Each row below holds a small network's activations on one input, seen along a few directions.
In each table, some parts of the input vary, and every possible input appears once, in random order.
A made-up example of a description, with smaller parts first: one of 3 separate values, together with either a single point or one of 11 places along a line or (one of 6 places along a line, together with one of 8 places around a ring).
Shared parts are said once, and a part with two or three values counts as separate values.
(in the rows, 128 means zero)

Other details of the inputs shift rows strongly along three fixed directions, in all tables alike. That doesn't count.

Rows:
x1: 129	141	185	134	213	61	117	59	121	150	148	134	93
x2: 131	130	104	160	135	63	119	121	117	168	147	229	91
x3: 131	133	109	90	65	214	151	197	126	83	134	89	150
x4: 129	73	95	156	114	82	148	113	86	191	116	242	67
x5: 139	105	81	98	100	194	131	178	139	158	93	145	137
x6: 147	121	139	171	200	88	80	92	136	144	138	109	130
x7: 140	119	141	156	177	151	57	124	168	184	115	68	134
x8: 133	165	124	120	62	196	139	183	173	97	140	103	158
x9: 150	107	104	167	128	169	105	156	170	162	109	114	130
x10: 120	167	120	156	125	85	156	132	109	93	158	159	122
x11: 119	98	101	112	91	161	127	173	143	141	105	130	113
x12: 142	113	137	164	179	152	63	96	168	195	125	87	136
x13: 129	163	141	144	154	114	112	112	131	110	161	97	143
x14: 132	135	104	157	101	169	132	163	157	144	122	128	130
x15: 110	100	113	129	129	64	150	119	104	160	113	200	97
x16: 148	109	127	163	196	146	53	117	162	176	122	89	135
x17: 134	113	111	111	110	162	116	147	126	155	91	128	117
x18: 111	126	149	107	139	106	134	117	122	112	126	106	144
x19: 139	87	94	119	116	172	123	143	141	190	82	160	124
x20: 147	117	150	167	189	105	71	106	153	160	121	78	132
x21: 132	153	159	153	195	59	90	63	120	131	170	122	133
x22: 113	133	131	95	84	172	140	170	143	77	126	75	146
x23: 131	172	130	125	79	175	146	159	162	88	150	87	161
x24: 148	83	161	123	176	195	51	95	150	171	116	36	151
x25: 108	123	111	121	110	90	161	131	99	92	144	176	109
x26: 123	112	115	124	128	70	151	114	95	164	102	203	100
x27: 126	75	87	132	138	126	105	132	127	176	111	176	96
x28: 118	183	138	92	86	122	187	132	85	23	150	118	151
x29: 142	115	175	108	185	171	62	94	130	119	141	19	167
x30: 126	150	137	98	97	154	142	143	116	90	113	94	141
x31: 122	115	123	126	137	60	149	103	91	159	107	199	101
x32: 119	122	122	126	90	87	168	140	80	119	132	183	94
x33: 103	162	142	96	72	131	204	144	113	35	149	114	162
x34: 118	172	159	96	133	91	170	99	88	48	152	113	162
x35: 124	145	122	132	110	112	198	131	122	128	142	206	82
x36: 122	176	188	140	161	54	108	81	124	97	166	107	141
x37: 130	137	121	154	130	74	120	121	129	166	138	173	101
x38: 125	152	190	123	171	83	124	41	94	76	143	86	150
x39: 133	143	123	144	114	156	119	173	159	125	120	95	135
x40: 120	113	125	105	107	177	137	145	148	117	118	96	158
x41: 124	129	106	127	87	109	176	122	92	116	114	196	103
x42: 125	92	87	105	113	177	124	169	145	157	107	140	134
x43: 127	144	113	166	102	115	159	148	134	114	134	164	118
x44: 111	169	164	103	81	98	187	135	81	36	160	107	138
x45: 149	59	47	128	116	192	90	170	137	237	66	197	87
x46: 123	136	117	168	137	55	132	115	113	170	136	189	89
x47: 131	92	160	119	175	172	61	89	164	141	119	38	156
x48: 118	127	187	117	221	69	92	40	109	105	153	72	163
x49: 137	101	88	107	84	197	143	169	147	164	86	148	135
x50: 99	161	159	112	92	94	188	109	103	21	163	117	144
x51: 137	160	115	84	94	238	161	204	171	94	138	88	138
Description of these inputs: one of 3 separate values, together with either a single point or one of 6 places along a line or (one of 2 separate values, together with one of 5 places around a ring).
Q: The inputs of x17 and x38 match in every part but the choice among 3 separate values. If x1 is changed in the same way as x17 into x38, which row does it become?
A: x35
Q: The inputs of x25 and x22 match in every part but the choice among 3 separate values. If x6 is changed in the same way as x25 into x22, which row does it become?
A: x20
Q: A walk changes only the place on the line of 6. It starts at x9 and steps to x43. List the rest of the walk in order.
A: x14, x12, x23, x8

Rows:
x52: 144	126	139	150	150	178	71	131	171	142	133	55	160
x53: 137	119	123	142	167	101	132	86	117	177	129	186	96
x54: 142	102	94	168	127	145	100	149	155	184	110	154	110
x55: 125	103	113	131	79	170	128	163	136	121	102	103	142
x56: 108	176	144	91	57	136	188	166	114	43	134	96	158
x57: 132	78	93	145	116	125	101	146	138	202	85	160	107
x58: 127	125	196	93	173	155	104	66	127	95	129	26	170
x59: 136	170	124	95	81	204	176	171	146	79	140	104	149
x60: 133	162	126	108	88	203	133	189	163	103	133	75	153
x61: 105	147	124	110	70	101	187	153	105	85	127	155	123
x62: 119	164	140	132	119	95	156	128	119	101	152	151	120
x63: 131	78	73	125	137	158	86	158	129	183	103	155	107
x64: 136	126	134	150	158	121	94	120	150	154	127	105	126
x65: 117	105	122	163	129	52	131	93	99	144	118	179	115
x66: 120	116	119	121	162	62	160	85	65	111	152	204	110
x67: 129	97	120	103	120	171	131	126	138	156	99	126	129
x68: 116	129	215	131	209	39	90	25	90	109	140	73	140
x69: 136	143	145	141	131	183	91	141	170	108	140	46	170
x70: 142	77	75	133	123	189	70	165	145	157	116	110	142
x71: 122	130	204	158	210	36	75	15	101	111	138	64	162
x72: 135	139	194	90	175	168	95	71	137	103	119	17	182
x73: 141	144	148	144	140	172	90	132	164	111	140	44	167
x74: 138	119	109	131	134	142	123	140	140	182	119	166	103
x75: 136	132	104	115	107	184	149	154	149	143	118	148	122
x76: 121	162	110	140	66	155	165	177	142	79	146	124	143
x77: 131	130	94	144	92	143	140	177	149	144	119	157	112
x78: 132	131	124	130	142	126	144	109	125	153	132	173	110
x79: 138	97	87	174	131	127	105	139	148	194	111	174	99
x80: 129	167	118	106	85	167	189	156	131	86	138	140	132
x81: 136	146	157	112	158	163	105	118	157	127	131	73	148
x82: 115	158	134	142	126	66	160	117	106	116	151	180	105
x83: 133	115	131	170	165	99	93	97	141	159	131	134	120
x84: 111	145	125	93	65	130	193	157	112	81	124	146	130
x85: 133	137	187	86	161	181	84	101	153	110	117	6	183
x86: 136	133	144	143	170	107	98	105	136	161	133	124	118
x87: 116	155	127	169	118	44	169	105	96	97	163	188	110
x88: 143	92	101	146	162	127	115	107	134	219	111	212	83
x89: 132	121	152	123	184	105	70	90	116	94	156	61	159
x90: 130	112	147	131	192	109	64	90	119	111	142	65	153
x91: 116	130	129	129	110	73	152	118	95	133	112	176	108
x92: 135	156	156	119	146	165	102	135	159	114	134	56	154
x93: 114	176	155	79	72	147	204	135	107	30	139	99	164
x94: 132	87	83	122	137	129	94	143	116	166	122	166	107
x95: 130	151	126	133	106	152	130	162	150	111	139	94	142
x96: 134	133	101	148	101	132	137	168	146	142	122	154	112
x97: 138	108	176	87	158	207	71	115	158	133	101	5	170
x98: 130	116	112	156	154	76	118	113	119	195	126	198	83
x99: 108	143	131	93	69	122	195	150	106	75	128	145	126
x100: 127	175	135	122	88	155	153	170	145	69	149	77	153
x101: 141	116	108	130	140	156	128	125	138	178	121	165	108
x102: 118	160	138	132	128	64	177	106	99	109	154	194	102
x103: 126	64	94	158	119	117	104	130	133	195	92	169	102
x104: 135	124	100	150	98	172	119	171	163	138	119	124	133
x105: 124	168	122	141	80	141	164	162	135	71	152	110	146
x106: 112	163	139	92	122	113	181	109	79	23	165	124	149
x107: 117	168	132	140	117	60	175	121	99	104	154	181	103
x108: 145	93	99	146	161	127	115	108	131	221	112	210	83
x109: 136	126	160	89	185	157	73	96	127	94	150	40	170
x110: 110	118	151	126	146	41	173	58	75	116	136	195	101
x111: 143	60	71	114	147	181	85	165	137	209	98	162	112
x112: 147	129	146	112	162	201	95	118	169	147	121	73	151
x113: 150	93	92	133	139	181	94	157	162	224	100	164	99
x114: 126	161	121	118	99	122	179	148	122	104	138	164	114
x115: 105	124	122	122	90	80	172	134	98	116	123	178	102
x116: 136	123	111	140	119	170	102	164	167	157	121	107	130
x117: 135	119	121	146	162	79	130	100	118	181	124	204	84
x118: 124	116	166	152	218	63	65	42	97	95	158	75	156
x119: 119	146	100	82	77	180	167	184	114	56	138	117	146
x120: 135	159	121	97	81	209	153	190	163	99	126	98	147
x121: 132	74	103	116	110	187	93	166	151	195	78	116	116
x122: 123	172	124	114	84	155	165	175	141	87	138	114	135
x123: 124	136	204	122	206	48	100	25	94	124	130	96	139
x124: 110	151	100	101	78	121	185	182	90	57	152	155	136
x125: 134	70	99	128	112	182	84	166	165	192	82	103	125
x126: 134	137	125	129	139	119	155	111	122	138	132	174	108
x127: 134	127	110	145	113	146	117	161	154	148	125	133	121
x128: 119	104	107	136	96	105	138	146	124	143	108	156	115
x129: 105	148	154	111	97	57	199	106	73	71	140	173	111
x130: 131	135	149	141	170	108	98	104	141	151	131	119	123
x131: 118	114	207	155	210	41	77	17	99	108	143	62	153
x132: 127	161	141	127	131	87	166	113	108	108	150	167	111
x133: 133	142	166	163	187	55	99	72	121	133	152	116	124
x134: 131	146	156	126	161	139	96	116	152	130	134	75	143
x135: 115	113	129	137	102	78	149	125	101	118	120	156	112
x136: 107	161	146	136	91	36	185	112	79	68	136	163	125
x137: 114	154	111	115	76	144	170	176	105	22	163	103	170
x138: 134	88	102	119	169	103	112	89	92	157	134	188	105
x139: 138	125	139	150	160	130	85	122	157	154	125	98	133
x140: 138	125	114	130	138	139	126	133	139	171	121	156	106
x141: 141	50	90	120	126	180	106	136	137	226	68	171	96
x142: 115	130	138	125	88	102	156	139	106	88	123	122	130
x143: 128	158	118	140	93	125	154	164	134	102	144	137	126
x144: 129	135	123	134	134	96	148	119	119	150	135	194	96
x145: 137	72	88	134	95	213	84	178	175	186	79	93	143
x146: 123	120	81	118	82	150	149	195	117	93	135	140	138
Q: The inputs of x53 and x140 match in every part but one. If x141 is changed in the same way as x53 into x140, which row does it become?
A: x97
Q: The inputs of x80 and x122 match in every part but one. If x110 is changed in the same way as x80 into x122, which row does it become?
A: x115
Q: The inputs of x65 and x85 match in every part but one. If x79 is changed in the same way as x65 into x85, which row does it become?
A: x114
Q: Describe the family of inputs behind these rows.
A: one of 5 places along a line, together with either one of 3 separate values or one of 6 places along a line or (one of 2 separate values, together with one of 5 places around a ring)
Q: Which other rows does x135 become when the place on the line of 6 takes its other values? List them by row number.
A: x57, x125, x128, x136, x142
Q: Which other rows does x63 become when the choice among 3 separate values takes its other values? List them by row number.
A: x94, x124
Q: Which other rows does x133 become when the choice among 2 separate values takes its other values? List them by row number.
A: x100
Q: Which other rows does x77 become when the place on the ring of 5 takes its other values? List them by row number.
A: x64, x95, x100, x116
Q: A walk changes only the place on the line of 6. It starts at x71 and steps to x65. List the rest of the walk in order.
A: x145, x103, x131, x55
